[746, 182, 550, 949, 711, 730, 705] --> 949, 746
[93, 5, 53, 82] --> 93, 82
[6869, 9386, 8291, 3534, 4262, 5416, 3074] --> 9386, 8291
[[41, 35, 31, 62, 40], [60, 17, 14, 64, 23], [42, 71, 0, 89, 26]] --> 89, 71
[[248, 198, 127, 114], [19, 94, 73, 47]] --> 248, 198
[144, 44, 205, 24, 34, 175, 74] --> 205, 175
[-276, 167, -809, 598, 207] --> 598, 207
---
array([ 14, -28,  26, -31,  46,  63, -22]) --> 63
array([-36, -71, -16,  37]) --> -16
array([ 71, -23, -18,  11,  21, -62]) --> 21
array([-73,  40,  -1,  16, -37,   1]) --> -37
array([-63,  -4,   5,  53,  20, -87]) --> 20
array([ -6,  35, -30, -76, -80,  29]) --> -80
---
[  4  -7 -75  -9 -48  -6  45] value -75
[-11 -70 -22 -40  -9  50  44] value -22
[ 16  -4 -61  75  34  -9  -7] value -61
[ -4  81 -32   7 -17  39  16] value -32
[ 10  73  39   9   4 -15  -9] value 39
[-70 -15   6 -44 -36 -50 -28] value 6
[-76  42  28  48 -53 -80  11] value 28
---
Input:
 0.38  -0.99   0.40  -0.99   0.37
-0.52  -1.21  -0.53  -1.20   2.01
Output: -1.21

Input:   97.551     6.618   101.679   125.501  -138.982
Output: 6.618

Input:
-109.58   125.24   -54.52   -14.35    85.45
 -97.82     4.74   -72.77  -105.58    20.21
Output: 4.74

Input:
 0.045  -0.149  -0.179  -0.147  -0.135
-0.106   0.125   0.141   0.123   0.139
-0.151  -0.027   0.109  -0.146   0.000
Output: -0.027

Input:
  2.8    7.7    4.9  -19.6  -16.7
  0.8    6.5   15.1  -16.7    8.4
Output: 6.5

Input:
-0.8   0.1   0.0  -0.8   0.0
-2.0   1.2   0.8   1.6   0.4
-0.4  -0.9   0.9   1.4  -0.5
Output: -0.9
---
[[ 11  69   2  23]
 [-10 -33   2   0]
 [  8  52 -11  29]] -> 8

[ -9 -57 -82  13  62  19  26] -> 13

[  0  13 -39 -70 -79  21  41] -> -70

[[-67 -13 -62 -64  60  -7 -50]
 [ 58  51  58  68 -66  12  77]] -> 68

[ 14 -16 -10 -14  79  -2 -25] -> -14

[-58 -68 -20 -43 -17  38] -> -20

[-44 -70  19  58 -83] -> -70

[ 27 -22 -61 -68] -> 27

[[-10  18 -32  -2   4 -16  12]
 [ 12   5   1 -47  58  31 -27]
 [-10  16  42 -39  34  45 -70]] -> -39
---
[[19 68 35 26 77 51 31]
 [61 31 64 34 20 82 35]
 [38 29 37 42 38 26 19]] => 35

[[-39  29 -59 -80]
 [ 72  47  26 -22]
 [ -1  25  86 -41]] => -59

[[-61 -16 -17 -61   9]
 [-53   2  34 -63 -35]
 [-11  -5 -22  14  18]] => -17

[[-53  15  19 -33 -48]
 [ 30  33   0  37 -48]
 [-55 -26  51 -78 -50]] => 19

[[ 44 -31  -6  43 -41  24  17]
 [-62 -34  58  32 -54 -39  52]
 [-14 -52 -69 -63 -34   7  47]] => -6

[[ 33 -51  -7  31   7 -24   0]
 [-50 -57  53 -72 -66  48 -46]
 [-39 -44  36 -59 -64  33 -47]] => -7

[[-37  25  10 -52 -59 -45]
 [ 59 -45 -37  -7  63  23]
 [ -2   9  10  34  -8 -11]] => 10

[[ -5  16 -53 -33 -48]
 [ 23 -15  12  22   8]
 [ 83 -11 -14  38 -27]] => -53
---
-61,-57,-62,-74 --> -61
54,-2,-62,-64,46 --> 54
36,-53,-57,71,77 --> 36
-14,-13,65,53,9,-72 --> -14
-65,-64,-82,-9,2,18 --> -65
-72,-87,-75,-50 --> -72
-76,71,-37,-79 --> -76
-23,36,-73,-78,-13 --> -23
---
[[-22  -7 -36 -45 -66 -51  10]
 [ 26 -26 -15 -21 -51 -55 -44]
 [-39 -26   8 -16  27  33   1]] ==> -39

[[-23   2  74  13  13  -6]
 [ 19  -4 -46 -11 -11   4]
 [ 29  73   9 -16 -16  -2]] ==> 29

[[-13  -5   6 -33]
 [-41 -20  14 -69]
 [ 21 -15  24 -42]] ==> 21

[[-34   9 -42 -29  -7 -83 -64]
 [ 58  29  18  34  17  87   0]
 [ 45   6  49 -16  30  76  53]] ==> 45

[[-78  84 -41   5]
 [ 28 -20 -39  58]
 [-50  59 -29  67]] ==> -50

[[ 38 -37 -57 -53 -56 -56]
 [ 63  68  68 -64  56  63]
 [ 55 -44  60  28  66  61]] ==> 55

[[-11 -41   0  24  59  15]
 [-37 -31  26  21  85 -12]
 [-15 -16  -6  26  59  -2]] ==> -15

[[-47  19  14 -61  20]
 [ 56 -20  -9  83 -14]
 [-25   6   5 -16  16]] ==> -25

[[ 21 -53  27  -8 -55 -28   0]
 [ -7   6 -32  78  -1 -11 -23]
 [  5  29  -3  25 -57  -7 -55]] ==> 5

[[  6 -53 -24  29 -84]
 [ 31   0 -20  46  48]
 [ 45  16 -68  -2   3]] ==> 45
---
[[ -7   7 -82  26 -68]
 [-52  -6 -72  62   0]] gives -52

[[ -4 -24  67 -12 -39 -49  26]
 [  8 -36  25 -23  -3 -45   9]] gives 8

[[-36  28 -16  24  39]
 [ 19 -49  74 -87 -77]] gives 19

[[ 34 -11 -42  17  15  63  -8]
 [-39   5  35 -18 -19 -51   6]] gives -39

[[ 52 -32  13 -10  24 -31  -1]
 [ 26 -29 -24  46  76  58 -27]] gives 26

[[ 41  24 -38 -63 -28]
 [ 11 -27 -50 -19  80]] gives 11

[[-61  -5 -32  13   5]
 [ -7  48  -8 -62 -15]] gives -7

[[-42  46  -3 -31]
 [-72 -13   1 -56]] gives -72
